Each row has a name. Each question is about the rows just above it.

[ 45  12   0  30  26   3  -2  56 -29 -32  -8 -27   7 -51  25 -48  38  38
  29   2 -11]  gudeg
[ 45  12   0  30  48   3  -2  56 -29 -32  -8 -27   7 -51  25 -48  38  38
  29   2 -11]  lorip
[ -51  -26  -26   85   32   19   57  -10   46   -1  -34  103   27   -6
 -100   52  -38  -30  -11  -43   32]  Ziso
Count the entries of [ 45  12   0  30  48   3  -2  56 -29 -32  -8 -27   7 -51  25 -48  38]:
17
Count the entries of [45 12  0 30 26  3 -2]:
7

[17  6 14 12] : gobod
[ -4  -4  85 -12] : Gegu
[-12  -1   6 -12] : pizas
Number of entries in [-4 -4 85]:
3
Number of entries in [-4 -4]:
2
How many entries does [-12  -1   6 -12] have?
4
Number of entries in [17  6]:
2
How many entries does [-12  -1] have?
2
Count the entries of [-4]:
1
How many entries does [17  6 14] have?
3

[ -8  -7  25 -16 -24  -2  15  37  22  30  35  15   4 -26  22 -12   9 -28
 -41 -15 -11  -9   6   0   9  -7  18   5  -4  24  -7  14 -10  -7   0   2
  22  33   2   5  11   1  26 -22  -9  -4  -9  -6  28   2]  Dobi
[ 59  -7  -9   0  24 -16  35  33  -4 -28 -11   0  22  -5  -1 -12   0 -53
 -46  10  19 -29   6  20 -16  -7  18  13  24  11 -12  29   0  -1 -11 -21
  27  37  13   5  20   1  20  14 -28   2   8 -23  40 -17]  lonas
[ 30  -7 -80   0 -42 -11  47   0   0 -61 -19 -43  -4 -85 -29 -12   0   0
   2 -22 -27  14  -1 -13  13   0  30 104  31  34 -14  57  25  31  -5  48
  19  60 -54  55 -34   1  28   4 -27 -70  -5 -47  16  10]  pekel
[ 30  -7 -80   0 -42 -11  47   0   0 -61 -19 -43  -4 -85 -29 -12   0   0
   2 -22 -27  14  -1 -13  13   0  11   9  -4 -22 -21   9  21   8  18 -15
   2  13 -18  14   0   1  11   8  -5 -32  -4  -6  11  -5]  Pobe
[ 30  -7 -80   0 -42 -11  47   0   0 -61 -19 -43  -4 -85 -29 -12   0   0
   2 -22 -27  14   6 -13  13   0  11   9  -4 -22 -17   9  21   8  18 -15
   2  13 -18  14   0   1  11   8  -5 -32  -5  -6  11  -5]  duga
Count the entries of [ 30  -7 -80   0 -42 -11  47   0   0 -61 -19 -43  -4 -85 -29 -12   0   0
   2 -22 -27  14  -1 -13  13   0  11   9  -4 -22 -21   9  21   8  18 -15
   2]:
37
Number of entries in [ 30  -7 -80   0 -42 -11  47   0   0 -61 -19 -43  -4]:
13
Count the entries of [ 30  -7 -80   0 -42 -11  47   0   0 -61 -19 -43  -4 -85 -29 -12   0   0
   2 -22 -27  14  -1 -13  13   0  11   9  -4 -22 -21   9  21   8  18 -15]:
36

[-34 -41  37  20  36  49   5  76  33] : bemaz
[ 18 -33  89   0  -9 -59 -13  -6 -38] : kimo
[ 27  60 -56  19  44 -53  35 -24  33] : guta
Number of entries in [ 18 -33  89   0  -9 -59 -13  -6 -38]:
9
How many entries does [-34 -41  37  20] have?
4
Count the entries of [ 18 -33  89]:
3
Number of entries in [-34 -41  37  20  36]:
5
Count the entries of [-34 -41]:
2
Count the entries of [-34 -41  37  20  36  49   5  76  33]:
9
How many entries does [-34 -41  37  20  36  49   5] have?
7

[-11 -33 -17  -5] = sul
[-38 -14  30  -8] = guno
[ 22  32  37 -33] = Noka
[ 23  -2 -19 -14] = veged
[-21   6  -6 -49] = tatab
[ 27  -8 -26  46] = tol
[ 18  -8 -26  46] = kizag
[-11 -33  38 -36] = zuk
[-38  20  30  -8] = dogod
Number of entries in [22 32]:
2
Number of entries in [-11 -33]:
2
Number of entries in [ 27  -8 -26  46]:
4

[ -2 -63  33  33  10 -84] -> vafaf
[   7 -100   22    2   -1   -6] -> puroz
[   3   60   16    9    8 -100] -> rabu
[ -1   8  15  22  11 -39] -> zabe
[-54 -49 -17  95  16  -3] -> naz
How many entries does [-1  8 15 22 11] have?
5
How many entries does [   7 -100   22] have?
3
How many entries does [ -2 -63  33  33  10] have?
5
Count the entries of [ 3 60 16]:
3
Number of entries in [   7 -100   22    2   -1]:
5
Count the entries of [ 3 60 16  9]:
4
Number of entries in [ -2 -63  33  33  10 -84]:
6

[  0 -42 -23  -9  30  -1  34 -30 -33] = vudi
[  0 -70  41  -2  33  21  -3 -28 -10] = nunu
[ -46  -63 -116  -33   48  -56   32   52   29] = zok
[ -1 -55  40  -3  53  18 -13  -2 -21] = vome
[ -8 -76  53   9  45  26 -14 -15   5] = Supes
Count the entries of [ -1 -55  40  -3  53  18]:
6
Count the entries of [ -1 -55  40  -3  53  18 -13  -2]:
8
How many entries does [ -8 -76  53   9  45] have?
5
Count the entries of [ -46  -63 -116  -33   48  -56   32   52   29]:
9
Count the entries of [ -46  -63 -116  -33   48  -56]:
6
Number of entries in [0]:
1
How many entries does [ -8 -76  53   9  45  26] have?
6

[ -18   26   82   62 -102   -5  -61   73  -41   82  -93  -31  -77  -88
   41  -57  -48   -7   65   10  -63  -66] : Noz
[-80 -55  16  52 -81  64 -25 -70 -66 -70  58  59  35 -38  11 -35  59  14
 100  81  91  29] : kise
[ 93   4  78  20 -88  19 -34 -72 -38  59 -92 -61 -31 -56 -70   3  60   7
 -18 -21  19  15] : Pul
[ -47   73   72   62   -4   53  -95  -90   89   -9  -62  -45  -47  -33
  -69   98  -40   55   30   99   38 -100] : bemi
[ 92  54  95  93 -77  66  -5 -43 -75  29 -65 -97  55 -82  69  47 -66  81
 -32  -7 -32  -7] : Nim
[-11  53 -41 -30  26 -91  72  31 -81 -90  14 -88 -55  52 -72  16 -44 -18
 -69  11  60 -46] : kab
[  89  -60   14   31  -46   55   18   19  -40    0  -29   -9   20   40
   39  -22  -33   78    6  103 -100  -67] : seso
[   0   60  -67   70  -82  -36  -26   16  -56   -1  -67  -51  -62 -101
   60    2  -91   51  -22   -4   71   83] : kif
[-11  53 -41 -30  26 -91  72  31 -81 -90  14 -88 -55  52 -72  16 -44 -18
 -69  11  13 -46] : bik
[  60  -25   56  -74  103   23  -88   26  -53   34   89  -74  -20  -88
   -5   20   14   17  -81 -101   90  -74] : muvod
[-50 -23 -22 -57  59 -43   1  59 -89 -43 -60  73 -52  80 -68  30 -86 -30
  48 -16  59 -33] : Lur
Count the entries of [-11  53 -41 -30  26 -91  72  31 -81 -90  14]:
11
How many entries does [ -18   26   82   62 -102   -5  -61   73  -41   82  -93  -31  -77  -88
   41  -57  -48   -7   65   10  -63  -66] have?
22
Count the entries of [ 92  54  95  93 -77  66  -5 -43 -75  29 -65 -97  55 -82  69  47 -66  81]:
18

[ 74   5  43 -84 -25  98  31  12  -5   4 -22  39  24  17 -67  23 -62  16
 -71 -39  47 -13 -44 -27  21 -24  38  62 -34  49 -51] = Divib
[ -45  -51  -43  -38   37  -30  -39   -1   45   23   74   -7   73   14
   45   29   31  -73   72  -26   34   -4  101  105   51   27  -29 -102
  116    5   27] = Zupaf
[ 66  22  43 -43 -30  77  35  10 -20  -6 -42  27 -11   5 -61   4 -53  37
 -74 -17  19  -5 -67 -58  -3 -28  36  81 -65  32 -44] = Seze
Number of entries in [ 66  22  43 -43 -30  77  35  10 -20  -6 -42]:
11
How many entries does [ 74   5  43 -84 -25  98  31  12  -5   4 -22  39  24  17 -67] have?
15

